These are the activations of a small neural network, seen along a few directions. Each row is one input.
Each table varies a few parts of the input and shows all the possible inputs, shuffled.
Descriptions start from the smaller parts, as in this example, which fits no table here: one of 8 places around a ring, together with either a single point or (one of 2 separate values, together with one of 4 places along a line) or one of 11 places around a ring.
Shared parts are said once, and a part with two or three values counts as separate values.
(in the rows, 128 means zero)

Other details of the inputs vary at random and push rows far along two fixed directions, the same in every table; ignore that.

A family of inputs:
row 1: [120 117 149 117 127 107 128 143 130 119 189 168]
row 2: [138 161 126 123 121 136 147 115 132  99 113 131]
row 3: [143 113 137 129 136 112 141 157 117 100 144 155]
row 4: [113 163 150 172 167 168 123 115  90 118  29  60]
row 5: [147 154 106 121  92 130 122 109 157 111 115 107]
row 6: [135  73 134 123 136 101 122 151 122 151 159 132]
row 7: [119  76 140 120 170 121 132 174  94 138 137 148]
row 8: [110 128 102 133 128 143  95 117 122 151 104 108]
row 9: [118 146 135 127 117 139 162 107 140 126 123 142]
row 10: [126 158 110 129  85 130 122  92 156 132 151 130]
row 11: [145  94 100 155 156 120 123 151  95 136  96 115]
row 12: [153 148 111 123 105 139 129 116 151 119 106 105]
row 13: [133 147 105 145 138 128 109 116 126 140  95 101]
row 14: [112 133 131 110 130 124 129 140 119 124 153 147]
row 15: [134 132 155  97 102 106 158 130 152 125 171 155]
row 16: [109 161 129 128 114 141 144  99 143 114 146 146]
row 17: [121 186 106 106  76 138 104  91 161 138 143 116]
row 18: [124 117 132 144 174 122 132 146  99 124 103 129]
row 19: [130 115 125 126 117 107 111 125 131 147 161 136]
row 20: [107 156 123 111 132 153 138 110 127 127 113 118]
row 21: [ 92 134 123 153 171 160 117 101 101 137  81 120]
row 22: [118 104 116 154 162 146 103 117 105 164  91 110]
row 23: [142 137 100 139 130 146 132 115 129 127  80  91]
row 24: [152  85 127 131 142  95 134 167 120 147 116 120]
row 25: [135  68 127 140 140 114 125 152 118 147 147 140]
row 26: [149  82 124 143 158  95 107 172 108 145 132 131]
row 27: [120  89 144 134 149 112 139 158 112 124 169 172]
row 28: [138 189 143 100 101 138 142  99 169 102 126 120]
row 29: [137 130 124  98  85 112 127 134 154 146 152 129]
row 30: [100 139 127 151 174 169 124 100 103 143  76 118]
row 31: [131 156 118 104  83 123 100 119 155 140 165 135]
row 32: [131 172 124 111  75 133 126  82 170 142 131 117]
row 33: [118 104 106 167 154 138 108 124  99 156 107 129]
row 34: [120 128 141 116 121 129 159 120 143 116 155 145]
row 35: [105 107 128 156 176 156 139 125  98 138  94 134]
row 36: [114 160 135 119 104 143 146  98 157 109 150 144]
row 37: [ 97 115 118 143 177 156 122 135  88 141  89 123]
row 38: [124  96 154 113 138 108 139 150 126 123 176 159]
row 39: [137 119 127  89  87 107 123 141 157 135 179 128]
row 40: [136  95 132 127 119  94 107 148 127 145 185 153]
row 41: [127 197 135 114  99 131 126  99 161  97 137 133]
row 42: [125  89 116 149 136 125 122 132 118 144 134 131]
row 43: [127 141 122 137 144 149 137 116 118 104  81 119]
row 44: [125 153 121 123  99 138 109  91 155 140 137 117]
row 45: [170 100 126 110  98  94 153 161 146 124 145 131]
row 46: [118 177 168  99  78 144 127 122 144 108 150 101]
row 47: [148 106 140 119 138 118 154 156 123 101 134 143]
row 48: [120 141 129 143 166 146 131 121 113 120  80 113]
row 49: [126 177 115  99  77 147 107  94 170 137 136 111]
row 50: [117 128 146 122 136 123 124 130 125 127 161 159]
row 51: [147 139 121 126 109 102 108 135 147 126 151 128]
row 52: [151 100 128 119 131  99 129 155 137 132 138 112]
row 53: [105 160 125 119 122 141 116 119 125 120 143 144]
row 54: [154 101 132 120 131 103 120 156 139 134 137 119]
row 55: [155 137 147 103 102 108 146 146 148  92 167 159]
row 56: [128  72 119 125 141 111 108 167 110 153 148 132]
row 57: [107 134 133 133 156 148 139 108 115 134 110 123]
row 58: [120 146 130 147 165 142 120 124 109 124  87 126]
row 59: [125 129 112 144 112 137 134 105 135 149 105 120]
row 60: [154 106 111 133 127 120 129 146 128 122 119 116]
row 61: [112 144 126 118 133 142 145 123 119 139 103 129]
row 62: [127 156 112 153 158 170 156 104 104 127  32 104]
row 63: [104 150 127 109 121 141 121 115 132 118 130 133]
row 64: [128 122 104 159 164 141 107 125 110 145  70  92]
row 65: [119 139 120 127 107 131 102  97 146 141 132 119]
row 66: [116 163 142 107 106 124 135 105 150 117 168 149]
row 67: [126 100 114 149 125 114 116 136 118 142 157 146]
row 68: [135 168 147 154 126 167 145 114 104  93  49  73]
row 69: [127  66 121 143 136 106 120 151 115 142 150 141]
row 70: [117 168 135  98 100 133 121 120 147 116 164 152]
row 71: [147 120 136 125 146 137 151 143 120 108 107 132]
row 72: [143  97 147 126 159 104 158 165 110 129 114 138]
row 73: [139 164 118 114  91 119 110 106 170 119 128 106]
row 74: [156 101 145 107 133 109 167 162 128 100 146 141]
row 75: [127 120 140 127 151 119 130 141 123 112 114 129]
row 76: [112  77 141 136 155 115 141 154 109 122 151 159]
row 77: [139 119  94 163 150 136 112 133 100 134  86 113]
row 78: [108 111 133 144 146 125 135 140 113 121 155 162]
row 79: [154 164 107 126  94 132 119 112 151 119 121 118]
row 80: [102 158 162 152 139 170 119  94 104 128  87  84]
row 81: [126 123 113 122 111 115  99 141 128 145 161 138]
row 82: [137 173 140 101 111 129 151 109 159 103 129 117]
row 83: [133  69 131 142 154 102 103 159 101 160 155 147]
row 84: [133 102 123 127 112 117 135 127 140 136 153 129]
row 85: [128  86 180 134 121 116 150 158 108 109 165 130]
Description of these inputs: one of 5 places along a line, together with either a single point or (one of 2 separate values, together with one of 8 places along a line).
- Changing only the place on the line of 5 turns row 47 into row 37. The same change can be made to row 74. Which row results? => row 20
- Changing only the place on the line of 5 turns row 83 into row 33. The same change can be made to row 22. Which row results? => row 25
- Start at row 42 and move only the place on the line of 5, one step at a time. The first step leads to row 44. Which rows follow, in order? => row 56, row 64, row 60
- Change only the choice among 2 separate values in row 72. List by row number the other rows that result. => row 24

A family of inputs:
row 86: [141 122 135 112 112 113 149 134 146 115 156 147]
row 87: [136   4  96 193 227 113  90 199  36 190  56  94]
row 88: [143 114 140 105 108 106 152 143 147 115 169 152]
row 89: [ 98 150 124 139 138 158 118  98 119 139 107 121]
row 90: [136 160 145 107  95 131 139 115 154 109 136 115]
row 91: [ 96 185  70 163 120 180  71  52 132 175  62  80]
row 92: [142 117 149 116 121 112 139 148 133 114 144 125]
row 93: [125 107 154 104 105 104 134 143 141 127 195 157]
row 94: [162  95 103 113  90  87 117 146 158 146 174 139]
row 95: [ 91 214 102 145 127 187 103  56 133 132  71 103]
row 96: [145 120 131 113 113 107 145 143 143 111 159 151]
row 97: [110 206 118 145 117 187 127  62 136 124  51  75]
row 98: [146 113 160 102 103 102 147 152 145 114 167 132]
row 99: [146 131 126 115 116 110 141 138 145 109 152 149]
row 100: [153 124 148 107 112 100 135 157 141 103 158 136]
row 101: [138 116 137 116 113 117 150 134 141 120 152 144]
row 102: [129 125 140 109 114 105 122 143 140 118 182 157]
row 103: [126  35 127 177 233 122 120 199  39 148  66 117]
row 104: [150 114 149 112 116 103 138 159 133 109 155 132]
row 105: [112 192  99 148 133 177 128  69 133 126  58 105]
row 106: [125  30 129 179 233 120 124 197  37 152  67 116]
row 107: [123 127 139 113 113 114 123 135 137 123 173 151]
row 108: [101 169 123 135 125 159 117  87 132 133 113 120]
row 109: [115 171 114 140 124 165 138  81 138 130  82 110]
row 110: [132 108 151  99 107  92 129 155 143 121 205 166]
row 111: [ 99 140 129 139 139 153 121 102 118 144 113 124]
row 112: [137 166 120 112 102 130 139 110 157 108 135 138]
- Changing only one part turns row 111 into row 98. The same change can be made to row 93. Which row results? => row 97
- Describe the family of inputs behind these rows. => one of 3 separate values, together with either a single point or one of 8 places along a line
- Start at row 99 and move only the place on the line of 8, one step at a time. The first step leads to row 112. Which rows follow, in order? => row 96, row 105, row 86, row 88, row 101, row 109
- Change only the choice among 3 separate values in row 94. List by row number the other rows that result. => row 87, row 91
- Change only the choice among 3 separate values in row 96. List by row number the other rows that result. => row 104, row 107

A family of inputs:
row 113: [130 107 132 138 136 124 110 137 117 148 115 100]
row 114: [140  58 169 117 158  93 156 191 104 119 161 153]
row 115: [131 109 165 120 136 119 151 159 114 111 136 126]
row 116: [139 138 130 120 122 128 122 137 132 113 126 125]
row 117: [127 124 115 129 116 135 110 120 133 144 121 104]
row 118: [119 131  92 143 159 138 121 124 116 136  92 135]
row 119: [122 200  96 128  81 158 109  57 171 143 107 105]
row 120: [130 183 114 116  64 141 114  81 176 131 136 110]
row 121: [109 133 140 150 172 156 142 118  94 124  70  97]
row 122: [ 29 162 126 175 191 198  73  73  70 171  84 126]
row 123: [133  82 130 137 151 117 111 157 101 158 119 113]
row 124: [132 131 103 113  97 116 119 111 157 146 149 139]
row 125: [112 125 118 157 174 157 144 114  98 135  78 129]
row 126: [130 133 135 135 141 130 120 146 109 119 102 105]
row 127: [127  90 128 139 155 128 153 149 107 124 137 154]
row 128: [121 201 140 105  80 162 147  79 168  95 122 116]
row 129: [150  58 141 125 149  80 132 199 106 122 167 161]
row 130: [149 158 149 100  91 106 129 132 161  97 160 122]
row 131: [124  84 138 153 178 128 149 146  90 128 106 142]
row 132: [146 143 163  83  70 100 167 137 175  93 203 164]
row 133: [144  41 117 132 136  83 122 177 113 153 179 157]
row 134: [150  93 150 104  97  90 124 169 139 133 184 122]
row 135: [120 153 103 158 158 151 115 104 115 129  73 112]
row 136: [120 155  86 155 149 157 117 101 115 131  83 121]
row 137: [137 123 131 132 151 127 119 147 107 126 105 119]
row 138: [143 184 118 103  85 124 128 102 173 108 153 140]
row 139: [133 118 118 134 116 119 114 116 138 145 133 122]
row 140: [136 169 135  80  72 118 165 103 185 101 182 165]
- Describe the family of inputs behind these rows. => either a single point or (one of 3 separate values, together with one of 9 places along a line)
- Change only the place on the line of 9 in row 120. List by row number the other rows that result. => row 113, row 117, row 119, row 123, row 124, row 133, row 134, row 139
- Change only the choice among 3 separate values in row 114. List by row number the other rows that result. => row 123, row 137

A family of inputs:
row 141: [145 163 130  95  73 124 146 111 172 114 146 122]
row 142: [124  97 124 153 159 141 132 137  93 139  87 117]
row 143: [119 170  76 146 143 142  97 100 133 131 103 139]
row 144: [124  58 132 158 173 129 141 158  88 146 108 125]
row 145: [138 150 147 107 108 108 129 139 149  96 165 135]
row 146: [125 120 159 106 139 109 125 160 118 107 168 151]
row 147: [123  67  91 148 164 112 121 147 100 159 137 168]
row 148: [121 106 159 113 141 113 134 161 110 119 166 151]
row 149: [102 181 120 144 120 177 136  64 137 132  82  95]
row 150: [148 100 144 118 117 102 140 167 126 111 163 142]
row 151: [125 161  99 157 134 173 135  73 132 146  42  81]
row 152: [103 129 147 125 137 148 138 113 121 134 131 132]
row 153: [106 105 145 145 158 140 139 129 103 144 115 130]
row 154: [166 144 132 103  99  98 131 145 158 103 149 127]
row 155: [145 174 122 110 108 133 122 116 153 104 116 112]
row 156: [149 129 117 138 133 126 133 137 125 128  98 110]
row 157: [130 222 118 120  88 161 117  73 161  96  96 101]
row 158: [120 106  81 158 167 130 110 135  99 152 112 154]
row 159: [119 107  88 139 131 132 126 101 139 155 141 156]
row 160: [102  97 138 161 183 145 127 139  82 146  85 125]
row 161: [134 172 122 111  82 150 145  83 172 121 117 108]
row 162: [127  81 122 120  87  88  40 151 136 194 193  97]
row 163: [121 147 148 123 125 131 130 127 129 118 138 134]
row 164: [114 134 157 104 114 126 139 128 137 118 164 145]
row 165: [141 109 165 104 128  92 128 168 128 104 183 158]
row 166: [147 106 158 101 107  90 143 165 138 107 195 152]
row 167: [112 102 130 153 165 140 133 133  92 139  94 118]
row 168: [157 158 130 100  66 112 147 113 180 114 145 123]
row 169: [128 118 111 151 163 142 127 140 100 134  73 105]
- Describe the family of inputs behind these rows. => either a single point or (one of 4 places along a line, together with either a single point or one of 6 places along a line)
- Change only the place on the line of 4 in row 150. List by row number the other rows that result. => row 142, row 144, row 157
